A small network was shown many inputs. Here are its activations along a few directions, one row for each input.
In each table, some parts of the input vary, and every possible input appears once, in random order.
Descriptions start from the smaller parts, as in this example, which fits no table here: values(3) and (point or line(11) or (line(6) and ring(8))).
Shared parts are said once, and a part with two or three values counts as separate values.

A family of inputs:
r1: -2.646  -1.974  5.729  0.698  -3.195  0.746  5.884  -1.806  -0.059  3.641  5.054  1.998  -2.688  -1.442  1.529
r2: 1.134  5.145  -3.327  -0.667  1.635  -0.047  -3.312  1.146  1.403  -1.117  -1.604  1.181  0.754  -3.083  -4.542
r3: -2.519  -1.144  5.050  -0.210  -2.762  1.339  6.632  -2.411  -0.417  3.148  4.919  3.315  -1.749  -1.958  3.172
r4: 2.514  4.863  -3.116  -0.529  1.357  -0.750  -2.871  0.237  2.379  -0.924  -0.986  -0.317  0.739  -1.986  -4.850
r5: -2.484  -2.318  6.054  0.145  -3.037  1.441  6.136  -2.035  0.536  3.541  4.762  2.587  -2.400  -2.418  2.234
r6: 3.754  -5.270  -3.802  0.615  -0.670  -1.912  -7.867  3.397  -3.095  0.975  -6.674  -2.840  4.218  8.067  6.881
r7: -2.689  -1.471  5.241  1.172  -3.110  0.559  6.398  -2.539  -0.178  3.085  4.553  2.780  -2.286  -0.944  1.835
r8: -2.466  -0.774  4.481  0.889  -2.744  0.745  6.759  -2.988  -0.895  3.381  3.873  2.547  -2.278  -0.773  1.983
r9: 1.305  4.792  -3.350  -0.597  1.268  -0.226  -2.174  1.225  1.875  -0.967  -1.634  0.165  1.107  -1.688  -5.090
r10: 0.580  4.805  -4.416  -0.223  1.683  -0.250  -1.394  1.789  1.357  -0.397  -2.184  0.460  1.048  -1.887  -5.237
r11: -1.181  -4.538  -3.358  -1.965  5.543  0.702  -6.679  1.652  -0.250  -6.504  -4.327  -4.968  -1.302  8.350  4.608
r12: 1.829  5.107  -2.837  -0.938  0.956  -0.814  -3.537  0.438  2.371  -1.188  -1.230  0.256  0.774  -3.064  -4.416
r13: 2.868  -7.222  -2.348  1.609  3.076  -1.533  -3.973  1.894  -5.025  -6.675  -4.520  -7.165  4.062  2.826  1.893
Q: Describe the family of inputs behind these rows.
A: values(3) or (values(2) and ring(5))
Q: Which of the alternatives is r6?
A: values(3)

A family of inputs:
r14: 0.446  -1.879  -1.284  -0.484  0.709  -0.687  -1.667  0.599  0.366  -1.252  -0.828  -2.971  0.247  3.765  1.800
r15: -3.991  -2.486  7.583  0.412  -1.111  1.646  8.735  -3.952  0.033  -0.453  7.244  0.982  -4.063  -4.218  0.115
r16: 1.449  2.952  -2.565  -1.079  2.150  0.412  -1.148  0.225  2.316  -1.733  -0.786  -0.397  0.627  -1.279  -3.116
r17: -1.172  3.863  -2.532  -1.955  2.688  0.794  -2.521  1.057  1.832  -2.894  -0.772  1.047  -0.508  -1.949  -2.589
r18: -3.588  2.111  2.261  1.063  -2.913  1.077  7.930  -1.218  -0.274  5.500  3.015  4.861  -1.877  -0.631  -0.381
r19: 1.701  3.020  -2.305  -0.107  1.411  -0.773  -2.143  -0.649  0.221  -0.852  -1.055  -0.868  -0.090  -1.189  -2.550
r20: 0.522  -1.741  -0.811  0.637  0.514  -0.435  -2.571  -0.276  -1.482  -1.968  -1.564  -1.286  0.659  3.495  2.744
r21: 0.697  -3.284  -0.860  0.441  0.631  -0.304  -1.455  0.533  -1.652  -1.115  -2.531  -1.408  1.355  2.174  2.925
r22: 0.485  0.976  4.963  -0.290  -5.461  0.054  2.515  -1.846  1.810  6.858  4.197  4.682  -0.923  -2.830  2.652
r23: 0.848  -3.678  -0.782  0.039  0.341  0.084  -0.839  1.597  -3.212  -0.603  -2.102  -1.588  2.385  1.355  3.156
r24: -1.184  -1.954  -0.655  -0.763  1.963  0.593  -3.388  1.063  0.824  -1.380  -1.673  -1.674  -1.982  3.841  1.435
r25: 1.966  0.512  -1.613  1.436  -0.339  -1.101  -1.709  2.030  -0.879  0.368  -1.307  -0.461  2.256  -1.661  -3.038
r26: 1.821  1.589  -1.399  0.650  -0.583  -1.361  -1.739  0.835  0.096  -0.478  -1.837  -0.920  1.914  -0.872  -3.152
Q: Describe the family of inputs behind these rows.
A: values(3) or (values(2) and line(5))
Q: Start at r24 and move only the line(5) part, one step at a time. The first step leads to r14. Which rows follow, in order?
A: r20, r21, r23
